Each row below is a small network's average activation on inputs in which a field has the value named, seen along a few directions.
Values that are neighbours, or in one group, have similar rows; names and order tell nothing.

Other fields shift rows strongly along two fixed directions, in all tables alike. That doesn't count.

Values of Zur:
t5: [-2.82  0.31 -0.79 -0.88  2.91  0.34  4.95  0.06 -0.20  2.13 -1.64]
t3: [-5.23  1.08 -1.29 -0.14  2.77  0.62  4.24  1.72 -0.47 -1.75  0.36]
t14: [-1.87 -2.65  3.55  0.63 -0.45  1.55 -2.30 -1.07 -2.63  0.65 -0.64]
t8: [ 4.95  1.94  0.46  0.45 -2.51 -1.41 -3.93 -1.26  1.46  0.93  1.21]
t11: [-5.76 -3.32  3.84  0.48  1.28  3.78 -0.70 -2.78  2.15  0.00 -0.44]
t12: [ 6.75  1.80 -0.50  1.54 -3.62 -2.08 -4.60 -1.27  2.25  0.48  1.27]
t1: [ 4.04  1.85 -0.45 -1.16 -2.61 -2.65 -1.66  1.01  0.17 -1.02  0.46]
t2: [-2.71 -2.53  2.16  1.32 -0.36  1.36 -1.88 -1.95 -0.56 -1.12 -0.53]
t16: [ 0.09  0.66 -1.07  1.63 -0.16 -0.76  0.16  0.05 -0.27 -1.48  0.53]
t18: [-1.27  2.85 -6.80 -0.06  3.71 -0.17  7.31  3.82 -0.05 -0.08  1.05]
t13: [ 1.41 -0.46  3.35 -0.22 -1.78  0.95 -3.68 -1.81  1.45  1.53 -0.57]
t19: [ 3.24  2.11 -0.30 -0.20 -1.71 -2.53 -1.61  0.38  0.35 -1.34  0.63]
t17: [-0.64 -1.05 -0.10  0.98  0.72  0.75  0.19  0.71 -2.80  0.08 -0.14]
t7: [ 2.93  0.94 -3.08  1.53 -0.85 -1.33 -0.96  0.84 -2.07 -0.38  0.64]
t10: [-7.23 -2.60  3.47 -2.46  1.91  2.34  3.26  0.02 -0.47 -0.84 -1.38]
t15: [ 0.30 -1.42  1.14 -1.61 -0.58 -0.26 -0.83 -0.19  0.36 -0.23 -0.32]
t9: [ 4.89  4.17 -7.99 -0.97  1.33 -3.11  4.74  4.56 -0.88  0.11  1.08]
t4: [-2.80 -0.48  1.23 -1.24  2.01  1.55  2.33  0.79  0.18  2.18 -0.72]
t6: [ 1.72 -3.21  3.18  0.38 -2.01  1.07 -5.02 -3.64  2.04  0.16 -0.85]
Zur is arranged as a line.
Going along Zur from t5 by way of its neighbour t4, in what order are t14, t8, t17, t9 met?
> t8, t9, t17, t14
List every value one step from t16, in the order listed.
> t3, t2
List every value one step from t18, in the order listed.
> t11, t6

Values of Mobop:
w1: [ 5.97  0.70  2.22 -0.14 -3.79 -1.64 -5.65 -2.22  3.01  1.22 -0.30]
w5: [ 7.69  5.49 -5.57 -1.20 -1.06 -4.80  1.11  3.72 -0.09  1.31  1.31]
w7: [ 3.28 -1.32  2.80  0.02 -1.92  0.35 -2.92 -3.16  3.05  0.59 -0.26]
w6: [ 0.23 -0.51 -2.55  0.95  0.14  0.34 -0.58 -0.14  0.26 -0.91  0.50]
w3: [-2.34 -0.33  0.75 -1.76  0.99  0.67  2.55  0.96 -2.07  0.71 -0.74]
w9: [-3.09  2.41 -4.33  0.73  2.55 -0.70  5.98  3.83 -1.94 -2.05  1.49]
w2: [-2.89 -2.42  4.09  0.56  0.08  1.98 -3.54 -3.73  2.84 -0.26 -0.35]
w4: [-4.07 -1.74  1.40  0.43  1.40  1.99  1.80  0.62 -3.09  0.38 -1.31]
w8: [-4.78 -2.28  1.19  0.42  1.61  1.82  1.25  0.12 -1.97 -0.99 -0.34]
Mobop is arranged as a ring.
List every value one step from w7, in the order listed.
> w1, w2
List every value one step from w9, in the order listed.
> w6, w8

Values of Sovi:
n4: [ 2.94  2.17 -2.04  0.05 -0.65 -1.41  1.37 -0.10  3.02  0.36  0.75]
n7: [-1.90 -3.43  5.52  1.40 -3.01 -0.02 -5.77 -4.18  0.36 -1.85 -1.01]
n8: [ 2.12 -1.54  1.26 -1.56 -1.44 -1.35 -1.54  0.18 -0.87  0.29 -1.49]
n3: [-2.70 -3.42  3.01  1.26 -0.30  2.42 -3.74 -3.43 -0.45 -2.23  0.40]
n5: [ 7.08  0.43 -4.35  3.02 -2.81 -2.07 -3.49  0.06  0.72 -1.09  1.09]
n1: [-2.37  0.63 -0.08  0.13  3.00  1.55  0.40 -0.98  2.91  1.42  0.49]
n10: [ 3.33  4.05 -2.25  1.25 -1.85 -3.16  1.00  3.92 -1.34 -1.78  2.04]
n6: [-6.18  0.25 -2.20 -1.98  5.48  2.07  7.53  3.49 -2.66  2.11  0.20]
n2: [ 2.54  0.44  0.98  1.13 -0.91  0.86 -2.49 -1.12 -1.29  2.19 -0.40]
n11: [-6.45 -1.85  3.79 -3.24  0.75  2.69  2.43 -0.77  2.32 -0.40 -0.79]
n9: [ 1.60  2.29 -3.66 -1.44  1.73 -1.58  4.31  2.93 -2.71  0.97 -1.28]
Sovi is arranged as 3 separate groups.
Which other values are in the same group as n11? Give them in the order they are listed.
> n4, n1
Which other values are in the same group as n5? Give them in the order they are listed.
> n7, n3, n10

Values of Reve:
e10: [-1.27  0.24  2.01  0.26 -1.45 -0.12 -1.34  0.52 -2.93 -1.00 -0.81]
e1: [-3.76 -2.88 -1.73  0.51  3.82  1.78  2.97  0.65 -3.97  1.74 -0.82]
e3: [-3.38  0.94 -1.37  0.54  2.07  0.22  1.10  0.84  1.87 -3.09  2.36]
e2: [ 0.11  0.21  3.32  0.17 -2.91 -1.77 -2.55  0.31 -1.89 -1.27  1.28]
e4: [ 2.84  2.28 -2.82  2.86  0.69 -0.10  0.73 -0.42  2.19  1.69  1.35]
e8: [ 4.54 -0.46 -3.24  1.33 -2.31 -1.42 -2.13  0.79 -0.09 -3.21  0.91]
e6: [-2.78 -3.67  6.88 -3.56 -0.38  4.16 -2.85 -2.96  1.87  2.76 -0.47]
e11: [ 6.71  0.93  1.49 -2.13 -3.74 -3.72 -3.57 -2.47  2.77 -0.89 -0.65]
e7: [-7.46  0.20 -2.19  0.71  3.91  3.48  7.08 -0.02  1.48  0.19 -0.47]
e9: [ 4.41  4.15 -7.32  0.85  1.35 -2.78  3.57  4.46 -4.38  0.43  0.48]
e5: [ 0.04 -1.95  4.97 -1.53 -1.05  0.28 -3.02 -1.68  3.10  2.66 -3.17]
Reve is arranged as 3 separate groups.
Which other values are in the same group as e9? Give them in the order they are listed.
> e10, e1, e2
Which other values are in the same group as e3? Give them in the order they are listed.
> e4, e8, e7
